These are the activations of a small neural network, seen along a few directions. Each row is one input.
In each table, some parts of the input vary, and every possible input appears once, in random order.
Descriptions start from the smaller parts, as in this example, which fits no table here: one of 6 places along a line, together with either a single point or one of 9 places around a ring or (one of 3 separate values, together with one of 5 places around a ring).
Shared parts are said once, and a part with two or three values counts as separate values.
In the rows, zero is written as 128.

Other details of the inputs shift rows strongly along two fixed directions, in all tables alike. That doesn't count.

Table:
row 1: [148 110 111 130 120 137 136 110 145 124 111 146 106]
row 2: [103 175 144 153 108 114 141 153  80 149 137  69 126]
row 3: [103 173 149 150 107 116 143 153  80 150 141  67 123]
row 4: [110 172 155 147 111 114 141 143  85 142 145  60 135]
row 5: [138 109 105 139 126 143 125 112 147 119 122 141 101]
row 6: [111 115 164  58 205 112  90 168 142  97 140 189 226]
row 7: [121 174 163 139 106 108 149 140  84 148 134  64 141]
row 8: [105 173 156 147 112 114 136 139  89 143 147  58 137]
row 9: [108 175 150 150 112 112 134 140  86 143 142  60 139]
row 10: [124 108 106 140 128 149 120 117 147 131 128 144  93]
row 11: [138 106 111 133 121 143 127 115 144 118 122 143  96]
row 12: [116 114 158  54 202 105  93 177 133  95 128 192 225]
row 13: [126 167 153 134  93 102 153 139  85 152 139  71 154]
row 14: [138 110 107 139 124 143 125 113 146 118 120 143 101]
row 15: [113 176 150 148 109 111 141 144  82 139 139  64 136]
row 16: [148 107 117 124 119 136 136 109 144 125 114 146 102]
row 17: [146 112 114 136 123 138 132 104 150 125 114 146 108]
row 18: [148 112 113 134 123 136 133 104 148 124 115 146 107]
row 19: [135 111 105 139 125 145 123 109 146 119 123 142 102]
row 20: [143 108 118 134 124 140 128  99 154 129 122 142 106]
row 21: [125 171 150 141  98  99 149 134  88 151 139  74 158]
row 22: [139 108 111 134 123 143 127 113 145 118 125 142  97]
row 23: [141 109 118 133 124 140 129  98 157 128 123 141 106]
row 24: [124 169 150 140  96  99 149 136  87 151 137  73 157]
row 25: [114 113 165  54 203 109  92 175 138  95 135 191 225]
row 26: [130 109 100 135 123 141 127 126 138 127 117 150  90]
row 27: [124 111 101 143 129 146 119 117 146 131 124 145  97]
row 28: [142 112 112 136 124 138 128  98 155 128 119 142 109]
row 29: [102 177 145 156 111 116 140 151  82 150 138  68 129]
row 30: [150 103 111 129 112 132 135 102 153 133 127 147 120]
row 31: [107 173 156 148 111 114 136 140  86 144 146  59 137]
row 32: [125 113 101 142 129 148 122 118 144 128 124 148  96]
row 33: [146 108 118 129 120 138 135 107 148 125 117 146 104]
row 34: [143 111 112 137 124 138 127  99 152 128 118 143 109]
row 35: [147 104 111 130 111 133 129  99 155 135 129 146 121]
row 36: [151 104 111 127 109 131 135 103 150 131 125 150 118]
row 37: [153 103 111 124 108 131 136 107 148 131 122 149 117]
row 38: [ 97 119 159  68 221 120  77 176 141  86 137 180 207]
row 39: [153 105 105 128 109 129 135 107 147 130 118 150 120]
row 40: [113 171 154 140 104 111 145 148  78 141 137  63 130]
row 41: [117 114 157  56 202 108  94 177 135  95 129 192 226]
row 42: [146 108 117 133 124 140 134 103 152 127 121 143 106]
row 43: [147 110 113 132 121 136 133 107 147 124 113 147 107]
row 44: [127 110 101 142 130 146 124 121 145 129 123 147  96]
row 45: [105 175 143 152 108 114 141 154  79 150 137  68 125]
row 46: [135 109 110 136 124 147 125 110 147 119 128 141  99]
row 47: [150 105 105 133 112 130 134 102 152 132 123 148 122]
row 48: [146 107 106 133 112 130 129  98 157 134 125 146 123]
row 49: [101 173 149 152 112 118 141 149  84 153 145  65 126]
row 50: [124 110 106 140 127 150 124 118 145 129 128 147  93]
row 51: [131 109 100 137 124 144 128 127 139 127 118 149  92]
row 52: [140 106 109 130 120 144 130 119 142 118 120 142  96]
row 53: [106 121 172  61 219 119  88 170 140  91 135 185 214]
row 54: [109 115 165  58 206 109  86 166 147  99 142 186 226]
row 55: [130 107 106 135 123 146 127 125 142 128 122 147  88]
row 56: [141 108 104 133 121 142 128 119 141 118 117 143  98]
row 57: [145 109 119 133 122 140 134 104 151 126 118 145 106]
row 58: [126 166 153 132  92  99 153 138  84 153 137  72 152]
row 59: [105 172 147 147 106 117 146 156  78 151 139  67 122]
row 60: [137 108 112 136 123 145 127 113 147 119 124 142  98]
row 61: [150 104 112 129 109 132 135 103 152 131 124 149 119]
row 62: [110 120 173  57 219 115  90 175 138  89 133 188 213]
row 63: [114 174 148 143 105 109 143 148  78 140 133  64 133]
row 64: [148 107 116 127 119 139 137 110 146 125 115 145 104]
row 65: [139 109 106 135 122 141 126 116 143 117 118 144  99]
row 66: [113 172 155 143 106 113 142 147  81 141 140  61 131]
row 67: [141 109 105 134 122 141 125 117 143 118 118 143  98]
row 68: [127 109 108 140 126 148 126 121 145 128 124 147  92]
row 69: [116 179 157 146 112 109 145 133  88 148 137  66 148]
row 70: [129 112 102 140 127 144 125 122 142 126 122 149  94]
row 71: [123 171 151 143  98 100 148 133  90 152 138  73 159]
row 72: [148 109 111 127 120 134 134 109 144 124 110 147 105]
row 73: [ 85 188 212  72 202  82 104 209  72 112 144 105 250]
row 74: [129 109 107 138 125 146 126 122 143 127 126 148  90]
row 75: [ 93 116 159  58 221 122  83 197 130  90 132 194 197]
row 76: [123 112 101 142 129 146 119 116 150 130 125 145  97]
row 77: [147 107 106 134 111 130 129  98 153 134 124 147 123]
row 78: [121 171 149 143 100 102 146 131  90 152 142  73 161]
row 79: [122 109 106 140 128 148 120 116 151 131 129 143  93]
row 80: [146 110 112 136 125 138 133 103 151 126 117 144 109]
Description of these inputs: one of 2 separate values, together with one of 4 places along a line, together with one of 10 places along a line.
Q: The inputs of row 79 and row 50 match in every part but the place on the line of 10. If row 8 is changed in the same way as row 79 into row 50, which row does it become?
A: row 46
Q: The inputs of row 45 and row 44 match in every part but the place on the line of 10. If row 55 is changed in the same way as row 45 into row 44, which row does it become?
A: row 49
Q: The inputs of row 36 and row 61 match in every part but the place on the line of 10. If row 70 is changed in the same way as row 36 into row 61, which row does it become?
A: row 29
Q: Which other rows does row 59 become when the place on the line of 4 takes its other values? List them by row number.
A: row 13, row 52, row 64
Q: Start at row 72 and move only the place on the line of 10, one step at a time. The first step leads to row 1. Which rows follow, in order?
A: row 73, row 43, row 18, row 17, row 80, row 69, row 34, row 28
Q: Which other rows does row 42 become when the place on the line of 10 takes its other values? List them by row number.
A: row 7, row 16, row 20, row 23, row 33, row 53, row 57, row 62, row 64
Q: Which other rows does row 78 become when the choice among 2 separate values takes its other values? List them by row number.
A: row 6

Table:
row 81: [165  99  62 189  49 158 160  62 155 154 112 118  16]
row 82: [123 117 134 116 148 136 117 132 137 117 130 141 126]
row 83: [126 122 122 125 140 136 122 128 136 121 127 144 129]
row 84: [123 154 142 140 105 115 140 127 108 151 140  89 146]
row 85: [126 123 128 124 147 135 119 124 139 119 128 141 129]
row 86: [125 121 125 124 144 134 116 124 140 118 127 138 129]
row 87: [141 116 126 120 124 127 131 117 140 126 124 142 135]
row 88: [139 120 134 114 143 130 128 130 133 112 114 143 129]
row 89: [130 157 146 133 113 113 146 142  93 134 122  90 132]
row 90: [112 153 141 135 114 118 137 148  94 142 137  93 130]
row 91: [136 118 133 120 133 126 126 114 145 128 129 142 139]
row 92: [122 154 143 133 106 107 143 136 101 148 137  96 151]
row 93: [141 119 129 116 137 131 130 131 132 113 113 144 126]
row 94: [123 120 132 119 145 135 118 135 137 119 129 145 127]
row 95: [114 160 143 145 122 117 133 136 104 136 136  86 139]
row 96: [133 155 146 132 104 109 145 127 101 137 132  89 146]
row 97: [126 120 119 125 137 134 118 129 137 120 126 141 129]
row 98: [115 158 136 142 113 116 134 140  99 141 135  89 135]
row 99: [121 153 139 136 105 110 140 134 104 153 140  92 149]
row 100: [127 121 124 129 145 133 115 121 140 119 126 140 130]
row 101: [128 120 119 130 138 134 117 126 137 120 125 143 129]
row 102: [135 116 128 124 132 130 123 112 147 132 132 138 137]
row 103: [171  97  69 189  43 157 163  46 164 162 118 114  33]
row 104: [140 117 130 119 130 127 129 116 142 125 125 141 137]
row 105: [124 118 119 120 139 131 121 137 133 124 125 148 128]
row 106: [126 121 119 126 141 129 118 134 137 120 126 144 134]
row 107: [139 118 125 113 136 126 130 138 127 116 112 147 129]
row 108: [143 117 127 112 129 121 128 125 135 119 124 146 143]
row 109: [124 155 146 134 108 108 142 133 103 148 139  95 150]
row 110: [126 121 120 128 140 133 119 129 139 119 126 141 132]
row 111: [124 120 130 122 143 135 119 125 140 119 127 139 122]
row 112: [126 119 123 122 141 135 120 131 137 121 126 145 126]
row 113: [123 119 119 120 138 130 121 137 132 124 125 147 129]
row 114: [134 156 151 133 109 110 143 121 105 136 133  85 144]
row 115: [114 159 142 142 119 119 133 135 102 138 136  85 136]
row 116: [126 121 121 123 141 132 121 133 134 122 127 147 131]
row 117: [142 117 124 112 127 120 130 127 133 120 123 146 143]
row 118: [123 116 128 114 143 133 119 141 131 120 130 148 128]
row 119: [125 117 133 120 144 138 122 131 138 119 131 139 120]
row 120: [134 118 133 119 134 126 126 119 143 127 130 145 143]
row 121: [116 158 146 141 122 120 135 133 104 139 136  86 129]
row 122: [122 117 134 115 148 136 117 136 135 117 130 144 129]
row 123: [126 121 123 128 145 133 115 125 138 119 126 143 133]
row 124: [126 122 126 127 147 132 116 125 142 117 127 138 132]
row 125: [143 118 132 114 132 124 127 118 139 117 124 143 142]
row 126: [122 154 141 137 107 111 139 132 106 152 141  91 149]
row 127: [113 158 146 141 117 120 136 136 102 139 136  86 129]
row 128: [125 120 116 126 138 129 120 136 135 122 125 144 133]
row 129: [125 116 127 121 138 138 125 136 135 121 130 143 120]
row 130: [124 120 128 120 147 134 118 130 138 119 128 145 129]
row 131: [125 119 127 121 138 135 120 135 136 121 127 145 124]
row 132: [125 119 124 123 136 136 121 130 137 121 125 143 122]
row 133: [124 122 129 122 147 133 118 126 139 119 127 140 128]
row 134: [117 158 135 146 115 116 133 138  99 141 135  91 136]
row 135: [124 119 126 118 139 132 120 140 133 122 128 148 126]
row 136: [115 153 143 139 113 120 141 146  97 143 139  90 125]
row 137: [124 119 123 121 137 132 120 135 134 123 126 145 124]
row 138: [125 121 118 123 138 132 123 135 132 124 126 147 130]
row 139: [123 116 132 119 144 137 122 135 136 119 131 142 123]
row 140: [135 117 128 119 128 126 127 120 141 128 129 146 141]
row 141: [123 118 120 121 135 132 122 136 132 124 124 146 124]
row 142: [115 159 151 140 119 121 135 137 102 139 138  85 127]
row 143: [129 154 144 134 104 108 145 131 102 146 134  91 145]
row 144: [166 100  55 197  44 156 159  60 153 155 109 116  20]
row 145: [125 123 127 123 146 135 119 128 137 119 128 144 132]
row 146: [131 155 150 138 107 112 144 120 108 144 134  85 140]
row 147: [123 118 123 119 137 131 121 142 132 124 126 148 125]
row 148: [139 116 123 117 124 122 131 125 135 128 124 145 139]
row 149: [124 120 122 120 141 130 120 135 134 123 126 147 130]
row 150: [141 120 135 116 143 130 128 126 135 112 114 140 125]
row 151: [123 116 129 117 141 136 120 136 134 119 129 145 126]
row 152: [123 121 128 121 147 133 118 130 137 119 127 144 131]
row 153: [115 157 133 142 111 116 136 142  98 143 134  90 134]
row 154: [124 114 123 119 137 134 125 142 131 124 129 146 122]
row 155: [125 120 123 123 140 133 120 130 136 121 126 144 128]
Q: The inputs of row 113 and row 152 match in every part but one. If row 105 is changed in the same way as row 113 into row 152, which row does it become?
A: row 130
Q: The inputs of row 123 and row 144 match in every part but one. If row 115 is changed in the same way as row 123 into row 144, which row does it become?
A: row 153
Q: What do these inputs look like to the network?
A: one of 5 places along a line, together with either a single point or one of 4 places along a line or one of 10 places along a line
Q: Which other rows does row 106 become when the place on the line of 5 takes its other values? List them by row number.
A: row 95, row 110, row 124, row 128
Q: Start at row 114 and move only the place on the line of 4, one step at a time. The first step leads to row 146. Which rows follow, in order?
A: row 91, row 102
Q: Start at row 84 and move only the place on the line of 4, one step at a time. The first step leads to row 140. Which rows follow, in order?
A: row 87, row 96
